A small network was trained on made-up records. Each row is its average activation on records with the value named, seen along a few directions.
Related values have similar rows: they may be neighbours, one step apart, or belong to one group.
Random noise pushes rows far along 5 fixed directions. That doesn't count. These rows show it; they differ only by the noise:
[ 141  100 -305  -99 -185   36  -97  183  208  112 -355  -69  214  -30
  -93]
[ 122 -267  148 -269  258 -271 -225 -244 -262  -77  326  -20  198  -66
  251]
[ -80  -85  279  120 -105  370  -79  -25  414 -148   37  -37  100   34
  -77]
[-104  580 -544 -389 -162 -159 -122  451  451  172 -102 -426  151   28
  174]
[ 216 -112  180  -21  -14 -137  154  -41 -210  -22 -242  -32  276 -103
  -51]
[ -94 -258  266 -151   88   42  -29  -75  -54 -200   72  -96  -23   58
  103]
[ 220 -459  272  130  -15  185  -77 -233  -93 -109 -182  210  194  -56
 -164]


Field Piruf:
b5: [-272  362 -112  -22 -152  373  -64  -83  448   15   91   28 -258  -57
  -43]
b8: [ 600   36 -709  246 -314   59 -249 -101  409  340 -361  322  317 -246
 -662]
b1: [-122 -303  -72  276  -27  313 -382 -381 -174  -54  202  394 -142   42
  -34]
b6: [ 222 -172  627  549  160  319   92 -100  146  118   34  220  123   56
 -361]
b4: [-400  -38  322   92  -45  223   89   40   36 -147  139   98 -409  100
   61]
b3: [  66 -423 -237 -101  217  -84 -267 -271 -268  -51   28  376 -119  -94
  333]
b2: [ 127  348 -305   -7  -82 -359  132  383 -290  256  198 -341  -25  -81
   62]
b10: [-129 -146  450  447   45  223 -158 -363   23  -96  837   -7  -72   50
  122]
b7: [  94 -239 -321    6   20  133 -427 -155  202   52   70  324  283 -108
   -5]
b11: [-243  122 -145 -203  168  -46   91  142 -289   24 -177   66 -364  270
  150]
b13: [-230  -64  113  291  -15  451   20   96  417   -6 -136  176 -251  344
 -239]
b12: [ -73   54 -180   -7 -138  139 -135  -51  367  -71   55   89 -296   28
 -195]
b9: [ -80  328  357    5  124  -45   61   65  430 -182  602 -302  249  -91
  288]
The values of Piruf form a star with 4 arms.
Fewest steps between b10 and b4?
Answer: 2
Name the neighbours of b12, in listed order.
Answer: b5, b8
Name the neighbours of b9, in listed order.
Answer: b7
Name the neighbours of b13, in listed order.
Answer: b6, b11

Field Pemes:
p5: [  65 -176 -181 -357  192 -424  -42 -208 -751  113  -59  119 -145   19
  206]
p8: [ 100 -590  260 -216  278 -283    1 -217 -563 -166  173  -18  -99  -12
   80]
p3: [ -90   42   52 -235   89 -160    0   99  120 -126  178 -173   -6   18
  259]
p13: [ -62   87  -66  -60    5  -75 -113   99   -3   74  188 -203  -40   35
   -9]
p10: [  64 -130 -189 -102   10  126 -371 -126  311   16  146  164  128 -134
   96]
p2: [ -64 -145  121   90   -8   28  114    8 -167 -100   98    4 -149  125
 -126]
p12: [ 120 -286  282  146  122   46  -72 -128   11  -80   88   58  -67   20
 -172]
p7: [ 150 -225  -39   99  -83  175  -19  117   -1  -64 -359  -18   12   63
  -79]
p9: [ 135  -43 -110  139   16   10  -79 -270 -156  118   89  186   41  -78
  -70]
p6: [ -39  453  375   70   39 -104  230  -63  189  -90  245 -118  355 -154
  143]
p4: [ -66  244   15  235 -182  146  128   68  262  110   48  -57  -32   40
 -142]
p1: [ -35 -132 -231 -252  180 -105 -310 -198 -292  -18  153  204  -94   38
  243]
p11: [ -15  221  248  143   78 -105  300   61  -24   53  -87   70  247 -149
   68]
The values of Pemes form a ring.
A walk along Pemes starts at p10 and steps to its neighbour p6. Put p5, p3, p12, p9 in the order it reaches them.
Answer: p5, p9, p12, p3
Name the neighbours of p2, in listed order.
Answer: p13, p4
